[[  5  -1   3   3   2  -3   0   3   6  -1   7   2  -3  -2]
 [ -3  33   6   7   4 -26  -1  27  -7 -18  46  13  26  -3]
 [  2   1   0   0  -5   6   0   4  -7  -1   7   2  -4  -1]
 [ -1   4   0   1  -2  -3   0   1  -1  -5   9   3  16  -4]
 [  1   2  -2   1  -2   2   5   1  -2  -3   7   1  -5  -2]
 [  4   1   2   2   0  -2   2  -2   0  -3   1   2  -1   0]
 [  9   0  -3   0  -6  -2   1   2   3  -4   0   4   5   2]
 [  3   1   0   1   0  -1   0   1  -1  -2   3   6   0   0]] result: 3

[[ 17   8  26 -29   6 -10 -15]
 [ 31 -15 -19  -8   6  -6  -2]
 [ 25 -13 -19  -6   6  -2  -1]
 [ 15 -13  -8   4   4  -3   4]
 [ 12 -12 -20   8  -2   1   3]
 [  7  -7 -23  15   0   4  11]
 [  1  -2 -26  16  -6   7  19]
 [-10  -4 -18  20  -2   3  25]
 [-12   4 -19  29  -7  -1  29]
 [-21   0 -15  33  -9   9  34]
 [-21   9  -9  41 -18   0  28]
 [-27  13  -3  39  -8   0  43]] result: -27

[[ 10  -4  30  -8  19 -23  -1 -16 -20  30  -3  12]
 [-18  14 -22  -8  40 -22  -7 -10   5  14  17  -1]
 [-32  -6 -25   1  36  -3  -5  17 -16  -2  -7  11]
 [ 22  29 -10  38  21  15  -9   1  17   0  -8   3]
 [ -5  22 -10   5  26   1 -13 -35  -9  25  19  -2]
 [ -3 -10  13 -24  15  -4 -20  19 -40   5  -7  19]
 [ 32  27   6 -20  -7  24 -27   2  -1  -6  15  -2]] result: 32

[[-10   2   2  -6 -20   7  -3  -3  13  11  -1   2   4  -6   1]
 [-10 -20 -21   4  24 -16 -10   6 -28  -6  14  -9   6   4  -9]
 [-11 -20 -15   3  31 -20 -14   1 -24  -8  13  -2  10   7 -16]
 [ -4 -19   2  -6  -5   5  -7   8   8  19   5 -10   7   7   3]
 [ 29  -5 -13   0  -2 -26 -17   2 -17   9  -8 -13 -13 -12  -2]
 [ 26  -9  -3   4  -8 -42   0   9   3  11 -13   4   1   7   5]
 [ -4   3   5  24  22  19  -6   5   3  -5  -3 -10  -8  -2  13]
 [-12   8  14   4   4   5  11   4 -15 -13   8 -22 -20  13   7]
 [ -2  25  -2  -5 -29   9  13  -3  14   5   0   5   5 -11  -8]
 [ -8  -5   7  11  -7   6   7  -5   1  14  12 -12  -1  21   0]
 [ 17  -1   9 -22   6   1  -7   1  11 -14 -16  -5  10  -3  -9]
 [-22  10  17   1  16   6  10  -9  20 -17  -8   4 -20 -15  10]] result: -22

[[ 10 -17  20  -1   0 -12 -19   4 -11   6  -5 -23]
 [  0   3  -3   0   5  17  33   4   0   7  24 -26]
 [  4 -17  18  -8 -15   3   1  -3   7   0   4   7]
 [ 15   7  -7   6  18  13  -1  18  35 -11   5  -3]
 [  9 -15  -9  14   2 -18   6   2  -1 -16 -10  16]
 [-15  10  17 -10   6   2  20  11  17   3   8  20]
 [ -6  -2 -13  -5  -3  -9   9   5  20  23  20  -1]] result: -6

[[ -6 -16  10  34  28   6  29  15   5 -23  15]
 [ 21  -8 -18  38  18 -17  13  -6   1 -30   9]
 [ -6 -13  10  30  26   7  26  14   5 -20  14]
 [ 36  11 -23  20   3 -19  -3 -13   3  -8   4]
 [-22 -17  13   5   8   9  13  12  -2 -11   2]
 [ -2 -11   4  30  25   2  23   8   3 -22  13]
 [  7 -15 -19  29  14 -19   9 -10  -6 -35   4]] result: 7
---
array([[ 25,   1,  26, -10,   5,  19],
       [-25, -34,   3, -20, -32, -28],
       [  0,   0,   0,   1,  -1,  -1]]) result: 26, 25

array([[  2,  -2,   2,  -5],
       [ 10, -17,  18, -39]]) result: 18, 10

array([ 18, -40, -14, -31,  11, -17]) result: 18, 11

array([ -8,  -6, -47,  17]) result: 17, -6

array([[ 35,  48,  39, -46],
       [  9, -11,  18, -26]]) result: 48, 39

array([[ 26,  30,  -9,  19,  12, -27],
       [  6,  36,  -3,   2,  17, -40],
       [ 14,   5, -14,  -1,  29, -47]]) result: 36, 30
---
[[-162.936  -62.084   11.854  -30.858   91.934]
 [ 127.311  -53.290  -43.103  -81.600 -183.614]] >> -30.858

[-181.055   75.158  118.864 -128.443   89.843] >> -128.443

[[ -0.7  -0.5   3.6   7.3  10.9]
 [ -9.5  -3.1 -11.7  -4.8  12.6]
 [ -9.0  -8.1 -23.1   8.4  -3.0]] >> 7.3

[[ -40.59   42.26   20.38 -210.44   66.49]
 [ -32.53 -153.15 -123.13  212.41 -198.57]] >> -210.44

[ 15.167  -0.382 -11.589 -10.851  -8.689] >> -10.851

[-1.04  0.46 -0.28  0.74  1.39] >> 0.74
---
((10.74, 2.82, 6.75, 5.52, -12.22), (11.12, 1.74, 6.92, 5.90, -13.94)) => 10.74, -13.94
(-97.3, -39.7, 95.6, 112.1) => -97.3, 112.1
((11.1, -8.3, -10.6, -12.7, 0.1), (1.2, -7.8, -19.0, -12.1, -1.3)) => 11.1, -1.3
((1.6, -9.2, -8.2, -0.5), (-17.0, -11.4, 20.9, -7.1)) => 1.6, -7.1
((-1.43, 84.26, -11.76, -114.06, 106.46, -102.20, -102.36), (8.57, 186.88, -79.54, -102.14, -30.06, -106.25, 70.34), (78.78, -156.06, -95.77, -184.65, 225.08, 31.01, -168.58)) => -1.43, -168.58
(0.102, -0.032, -0.115, 0.064) => 0.102, 0.064
---
array([ -73.15,  -74.31,   23.93, -181.17,  135.45]) -73.15
array([  6.31,  -0.17, -14.14,  17.49,  -3.42,   0.90, -12.78]) 6.31
array([-121.56,  126.67,   41.49,   65.16]) -121.56
array([-0.11,  0.11,  0.07, -0.06, -0.19, -0.01]) -0.11
array([ -9.94, -13.62,   1.10,  -5.33,  15.83]) -9.94
array([-9.56, -3.87, -1.80, -3.31, 10.92]) -9.56
array([ 0.172,  0.195,  0.137,  0.097, -0.143, -0.031, -0.065]) 0.172
array([-0.086, -0.121, -0.078, -0.117,  0.124,  0.026]) -0.086
array([ 0.05,  0.09, -0.15, -0.06]) 0.05
---
((-14.288, -0.805, -22.682, -10.819, -2.032, -9.625), (18.741, 0.959, -15.030, -9.888, -2.402, 5.800), (1.108, 0.604, -0.795, -17.030, -16.749, -0.967)) => 1.108
(-1.299, -0.577, -0.585, 1.382, 1.831, -0.251) => -1.299
((1.70, 1.73, -0.56, 0.57), (0.69, -1.07, 0.87, 1.95)) => 0.69
(0.161, 0.144, -0.121, -0.127) => 0.161
((-5.8, -20.5, 18.4, -3.9, 11.3, -10.1), (14.7, 15.3, 8.1, 21.3, 5.5, -9.9), (-11.5, 13.7, 3.2, -2.4, 8.0, 12.7)) => -11.5
((-10.895, -14.235, 14.267, 8.420), (0.511, -6.770, 2.381, -16.155)) => 0.511
((10.0, -13.2, -7.7, 14.2, 23.1, 23.7, 13.0), (-4.6, 3.5, -18.2, -4.0, -16.1, -4.0, -1.7), (-5.2, 8.6, -21.8, -3.7, -11.4, 0.6, -1.9)) => -5.2
(0.03, -0.15, 0.10, 0.09, 0.11) => 0.03
(0.02, 0.15, -0.13, 0.04) => 0.02
((0.00, -0.08, 0.00, 0.21, 0.16, 0.11, -0.05), (0.02, -0.06, 0.08, 0.18, -0.11, 0.01, -0.12), (0.01, -0.06, 0.06, 0.14, 0.06, 0.09, -0.22)) => 0.01
---
[[ 9  0 20 20 23 22 32]
 [27 24 34 29 21 24 13]
 [36 29 43 38 22 27 15]] → 24

[[ -2  18   7  21 -38]
 [  1  20   9  19 -39]
 [ -4  17   6  22 -37]] → 20

[[-35 -20 -14 -22   8]
 [ 19  37 -39 -11   7]
 [  9 -29  -3  -7  14]] → 37

[[ -7   4  32 -26]
 [ -8  10 -14  23]
 [-24  35 -14  -1]] → 10

[[ 40 -21   6 -24   9  -7]
 [-21  -4  -4   9  -3 -13]
 [ 13  -6  -4   4  -7   3]] → -4

[[-14 -45  -7  -9  21  24]
 [ -3  19 -14   1  44  13]
 [-15 -34   5  13  15  21]] → 19

[[ 30 -32 -40 -26 -17   5   2]
 [-16 -11 -12 -10  -9  39  14]
 [-14  -8 -16  -7 -10  29  15]] → -11

[[  1 -20 -23 -11  22]
 [ 24 -32 -44  -4 -21]
 [-22   4   2   2 -34]] → -32
